These are the activations of a small neural network, seen along a few directions. Each row is one input.
Each table varies a few parts of the input and shows all the possible inputs, shuffled.
A made-up example of a description, with smaller parts first: one of 8 places around a ring, together with either a single point or one of 11 places along a line or (one of 3 separate values, together with one of 4 places along a line).
Shared parts are said once, and a part with two or three values counts as separate values.
In the rows, zero is written as 128.

Other details of the inputs vary at random and push rows far along two fixed directions, the same in every table; ignore that.

Table:
R1: [ 73 154 138 165 142 148 153 177 156 107 127 151 168 111  69]
R2: [ 92  96 157 154 186 102 199 219 154 124 141 117 158  94  85]
R3: [145 198 159 150 141 160  87 120 173 161 161  93 167 128 130]
R4: [178 173 124 137 102 131 107  81 128 121 125  91 126 141 155]
R5: [103 113  85  99  99  86 191 108  92  68 130 196 122 136 129]
R6: [152 113 128 111  73 161  79  39 104 165  92 142 113 149 176]
R7: [163  93  89  68  95 144  89  67 136 162 122 105  75 159 173]
R8: [105 104 142 132 189 134 168 227 176 109 120 126 141  81  65]
R9: [ 87  36  87 104 106 113 191 123  81  98 110 161  97 152 109]
R10: [163 167 186 154 153 155  77 121 149 182 121 107 166  94 133]
R11: [181 151  97  82  86 102 124  38  94 123 166 147 106 154 186]
R12: [148  98 108 121 114 122  75  74 126 151 143  99  80 182 183]
R13: [160 109 120 117  71 157  83  33 116 167  97 141 114 149 167]
R14: [ 75  48  98 101 110 106 177 140  77 104 108 156 107 141 109]
R15: [ 94 110 137 132 182 128 161 239 164 123 114 134 140  77  67]
R16: [103  58 108 135  87 150 167  85 130  95  68 186 127 145 106]
R17: [105 164 145 135 160  86 194 193 129  88 153 170 164  86 109]
R18: [132 183 137 127 114 162  69  90 129 154 147 108 143 139 137]
R19: [186 204 157 126 158  94 131 126 157 145 193 110 163 104 164]
R20: [ 97 110  77 131  75 118 168  99  91  65  73 160 106 154 117]
R21: [162 153 173 159 190 125  69 164 158 160 174  67 132 120 142]
R22: [ 93 112  81 130  70 121 171 106  89  68  72 163 104 154 126]
R23: [181 208 156 123 153  93 120 133 138 149 192 116 160  94 159]
R24: [116 162 138 178 149 118 179 179 142  82 105 130 151 104  80]
R25: [106 115 167 181 160 142 173 173 182 124  93 155 177  96  81]
R26: [ 79 105 144 176 187 106 145 228 146 110 131 133 135 111  84]
R27: [ 60 129 113 138 105 154 150 139 122  94 107 170 140 139  93]
R28: [157 114 131 100 121 116  99 108  98 180 157  88 116 131 166]
R29: [106  98 146 163 134 149 163 138 146 116  84 171 150 110  84]
R30: [109 127 103 157 106 115 188 134 138  73  89 144 131 140 107]
R31: [146 202 161 149 144 165  80 120 154 159 162  97 160 121 119]
R32: [ 80  49  71  78 102 133 153 137 104  96  78 170  82 142 101]
R33: [176 163 163 114 187 148  80 173 163 182 154  74 131  89 123]
R34: [185 152 103  84  92 102 125  45 108 119 171 138 117 149 187]
R35: [167 154  93 119  63 127  99  47  99 127 110 110  99 160 173]
R36: [144 102 124  79  95 121  93  86  72 172 143 101  95 150 183]
R37: [137  98 103 105 104 123  54  74  86 147 133 110  73 180 177]
R38: [142 165 180 151 183 122  56 182 134 173 164  76 128 116 150]
R39: [160 159 172 161 194 126  66 167 146 168 171  73 127 120 138]
R40: [ 78  78 108  97 132 133 157 190 124 108  90 159 104 114  93]
R41: [ 77 100  87 127  83 157 158  93 127  77 106 173 127 165  97]
R42: [172 147 180 130 181 120 107 159 141 179 182  58 153  96 140]
Each input here is: one of 6 places along a line, together with either one of 3 separate values or one of 4 places along a line.
- The inputs of R35 and R22 match in every part but the place on the line of 6. If R28 is changed in the same way as R35 into R22, which row does it become? => R36
- The inputs of R38 and R12 match in every part but the place on the line of 6. If R27 is changed in the same way as R38 into R12, which row does it become? => R3
- Start at R25 and move only the place on the line of 6, one step at a time. The first step leads to R16. Which rows follow, in order? => R29, R13, R10, R6
- List by row number the other rows that have the place on the line of 6 in common with R31. => R9, R11, R24, R29, R33, R39
- Change only the choice among 3 separate values in R7. List by row number the other rows that result. => R2, R12
